Each row has a name. Each question is about the rows just above it.

Vov: |  52 | -21 |  15 |  25 |  30 | -24 |  22 |  37 |  33 | -30 |  43 |  -8 | -42 |  37 | -43 | -26 |  37 |  15 |  43 | -43 | -32 |  45 |  16 |  15 |  14 |  27 | -11 |
mebe: |  52 | -21 |  15 |  25 |  30 | -24 | -38 |  37 | -25 | -30 |  43 |  -8 | -42 |  37 | -43 | -26 |  37 |  15 |  43 | -43 | -32 |  45 |  16 |  15 |  14 |  27 | -11 |
nuz: |  52 | -21 |  15 |  25 |  30 | -24 | -38 |  37 |  51 | -30 |  43 |  -8 | -42 |  -9 | -43 | -26 |  37 |  15 |  43 | -43 | -32 |  45 |  16 |  15 |  14 |  27 | -11 |
Where do |  52 | -21 |  15 |  25 |  30 | -24 | -38 |  37 |  51 | -30 |  43 |  -8 | -42 |  -9 | -43 | -26 |  37 |  15 |  43 | -43 | -32 |  45 |  16 |  15 |  14 |  27 | -11 | appear?
nuz
The row named nuz:
|  52 | -21 |  15 |  25 |  30 | -24 | -38 |  37 |  51 | -30 |  43 |  -8 | -42 |  -9 | -43 | -26 |  37 |  15 |  43 | -43 | -32 |  45 |  16 |  15 |  14 |  27 | -11 |
Whose row is |  52 | -21 |  15 |  25 |  30 | -24 |  22 |  37 |  33 | -30 |  43 |  -8 | -42 |  37 | -43 | -26 |  37 |  15 |  43 | -43 | -32 |  45 |  16 |  15 |  14 |  27 | -11 |?
Vov
The row named Vov:
|  52 | -21 |  15 |  25 |  30 | -24 |  22 |  37 |  33 | -30 |  43 |  -8 | -42 |  37 | -43 | -26 |  37 |  15 |  43 | -43 | -32 |  45 |  16 |  15 |  14 |  27 | -11 |
The row named mebe:
|  52 | -21 |  15 |  25 |  30 | -24 | -38 |  37 | -25 | -30 |  43 |  -8 | -42 |  37 | -43 | -26 |  37 |  15 |  43 | -43 | -32 |  45 |  16 |  15 |  14 |  27 | -11 |

sife: |  18 |  16 |  11 |   7 |  -3 |   8 |   5 |  -1 |  14 |   3 |   6 |  28 | -22 |  -4 |  23 |  14 | -22 |  23 |  -8 |  15 |  19 |  12 |  24 |   5 |  -1 |   3 |  -7 |  16 |  20 |  18 | -26 |  -1 |   1 |   4 |   3 |  29 |  -3 |   5 | -11 |  18 |  -6 |  24 |  -9 |   8 |   5 |  -7 |  23 |  13 |  29 |  -1 |   7 |  -6 |   3 |
ritu: | -25 |  29 |  10 | -16 |  25 |  32 |  -1 |  14 | -28 |  23 |  16 |  -9 |   7 |  20 |  -4 |  14 | -12 |  11 |  19 | -11 |  30 | -19 | -12 | -22 |  17 |  23 |   7 | -14 |   0 |  25 | -14 |  -3 | -14 |  13 |   9 |  12 | -18 |  13 |  13 | -16 |  35 |   7 |  32 |  27 | -14 |  20 |  -5 |  -1 |  37 | -12 |  -8 |  14 |   7 |
tuno: |  -2 |   0 |   4 |  22 |  31 |   1 |   4 |  27 |  -9 |  20 | -15 |   2 |  45 |  29 |  -5 |  24 | -11 | -43 |  22 |   7 |  20 |  17 |  -6 |   0 |  17 |  -5 |  42 | -17 | -32 |  15 |  18 |  18 | -10 |  -7 |   7 |  20 |   5 |  16 |  19 | -31 |  11 |  -2 |   0 |  11 |  -2 |  19 | -23 |  -9 |  -8 |   6 |  -1 |   1 | -18 |
gusen: |  -2 |   0 |   4 |   2 |  31 |   1 |   4 |  27 |  -9 |  20 | -15 |   2 |  45 |  29 |  -5 |  24 | -11 | -43 |  22 |   7 |  20 |  17 |  -6 |   0 |  17 |  -5 |  42 | -17 |  10 |  15 |  18 |  18 | -10 |  21 |   7 |  20 |   5 |  16 |   7 | -31 |  11 |  -2 |   0 |  11 |  -2 |  19 | -23 |  -9 |  -8 |   6 |  -1 |   1 | -18 |
Right after | 9 | comes
| 12 |
Whose row is | -25 |  29 |  10 | -16 |  25 |  32 |  -1 |  14 | -28 |  23 |  16 |  -9 |   7 |  20 |  -4 |  14 | -12 |  11 |  19 | -11 |  30 | -19 | -12 | -22 |  17 |  23 |   7 | -14 |   0 |  25 | -14 |  -3 | -14 |  13 |   9 |  12 | -18 |  13 |  13 | -16 |  35 |   7 |  32 |  27 | -14 |  20 |  -5 |  -1 |  37 | -12 |  -8 |  14 |   7 |?
ritu

merat: | -18 | -17 |   4 | -16 |  25 |  -1 | -37 |   9 |  -7 | -26 |  29 |  25 |   0 |  25 |  -4 | -26 |  -1 |   1 |  -8 |  23 |   6 |   1 | -31 |  -5 |  26 |  23 |  22 |  26 |  12 |   2 |  13 |  23 |  -3 |  37 | -26 | -27 | -13 |
mobu: |   2 | -12 |   8 | -22 | -36 | -10 |  28 | -24 |  35 |  28 |   3 |   7 |  27 |  -9 |  31 |  29 |  30 | -29 |  27 | -32 |   0 |  27 | -33 |  28 | -37 | -32 | -32 | -10 | -14 | -17 | -31 | -15 |  23 |  -5 |  -2 | -31 |  27 |
lem: |   0 | -30 | -37 |   6 |   9 | -41 | -33 |  39 | -14 | -22 |  28 |  22 |  -9 |  16 | -10 | -22 |  -6 |  37 |  -6 |   9 | -38 |  -4 |   8 | -15 |  11 |   9 |   9 | -22 |   9 | -37 |  37 |  40 | -30 |  19 | -38 |   9 | -17 |
riled: |  -8 |  32 |  -7 |   6 |  36 |  15 |  20 |  12 | -33 |  -3 | -12 | -13 | -27 | -25 | -28 |  -3 | -27 |  19 | -24 |  35 |  -1 | -25 |  30 | -24 |  36 |  35 |  34 | -11 | -16 |  19 |  22 |  -2 | -15 | -30 |  29 |  24 | -19 |
kala: | -43 |  39 | -13 | -32 |  35 |  11 | -13 | -10 |  10 | -33 |  10 |  14 | -39 | -34 |  17 | -33 |  17 | -11 | -42 |  38 |  -6 |  18 | -21 | -38 |  34 |  37 |  38 |  -8 | -33 |  14 |  -1 |  -8 | -27 | -31 |  35 | -26 |  26 |
Kezi: |  -1 | -20 | -20 | -18 | -16 | -30 |  30 |  32 |  23 |  25 |  36 |  35 |   8 | -26 |  28 |  25 |  29 |  26 |  14 | -13 | -27 |  30 | -11 |  10 | -16 | -13 | -12 | -36 | -26 | -33 |  29 |  33 |  -1 | -28 | -17 | -13 |  20 |
neri: |  42 | -23 |  11 |  37 | -33 |   0 |  28 |   3 | -20 |  34 | -33 | -35 |  26 |  15 | -28 |  34 | -29 |   9 | -24 | -38 |   8 | -32 |  35 |  28 | -33 | -38 | -38 |   0 |  25 |  -3 |  -2 |  -9 |  22 |   2 | -15 |  37 | -31 |
Roli: |   7 |  -1 |  41 | -12 |  17 |  27 |  24 | -32 | -30 |  29 | -26 | -29 |  34 |   2 | -34 |  30 | -35 | -32 |  27 |  15 |  38 | -35 | -24 |  36 |  17 |  15 |  14 |  30 |  -2 |  23 | -25 | -27 |  42 |   9 |  -2 | -21 | -32 |
kekov: | -17 | -11 |  -1 | -34 |   2 | -17 |  32 |  -3 |  16 |  25 |  30 |  32 |  13 | -29 |  21 |  25 |  23 | -10 |  12 |   9 | -10 |  25 | -33 |  16 |   3 |   9 |  10 | -24 | -33 | -22 |   3 |   8 |  15 | -26 |  -7 | -34 |  20 |
les: |   3 |  -6 |  32 | -21 |  24 |  11 |  29 | -19 | -32 |  32 | -15 | -20 |  33 | -11 | -35 |  33 | -35 | -22 |  28 |  24 |  26 | -34 | -30 |  35 |  25 |  24 |  24 |  13 | -14 |   5 |  -6 | -13 |  38 |  -5 |  -8 | -28 | -33 |
The row named mobu:
|   2 | -12 |   8 | -22 | -36 | -10 |  28 | -24 |  35 |  28 |   3 |   7 |  27 |  -9 |  31 |  29 |  30 | -29 |  27 | -32 |   0 |  27 | -33 |  28 | -37 | -32 | -32 | -10 | -14 | -17 | -31 | -15 |  23 |  -5 |  -2 | -31 |  27 |
The row named kekov:
| -17 | -11 |  -1 | -34 |   2 | -17 |  32 |  -3 |  16 |  25 |  30 |  32 |  13 | -29 |  21 |  25 |  23 | -10 |  12 |   9 | -10 |  25 | -33 |  16 |   3 |   9 |  10 | -24 | -33 | -22 |   3 |   8 |  15 | -26 |  -7 | -34 |  20 |
Whose row is |   7 |  -1 |  41 | -12 |  17 |  27 |  24 | -32 | -30 |  29 | -26 | -29 |  34 |   2 | -34 |  30 | -35 | -32 |  27 |  15 |  38 | -35 | -24 |  36 |  17 |  15 |  14 |  30 |  -2 |  23 | -25 | -27 |  42 |   9 |  -2 | -21 | -32 |?
Roli

riz: | -43 | -51 | -50 | -42 | -33 |
Bas: |   2 |  -2 | -31 | -24 | -28 |
Gezo: | -30 | -17 | -23 | -49 | -32 |
gebo: | -24 | -31 | -39 | -43 | -54 |
lop: | -43 | -51 |  -3 | -16 | -26 |
The row named riz:
| -43 | -51 | -50 | -42 | -33 |
The row named Gezo:
| -30 | -17 | -23 | -49 | -32 |
The entry that follows | -23 |:
| -49 |
What comes right after | -39 | in the named rows?
| -43 |
The row named gebo:
| -24 | -31 | -39 | -43 | -54 |
The entry that follows | -50 |:
| -42 |
The entry that follows | 2 |:
| -2 |

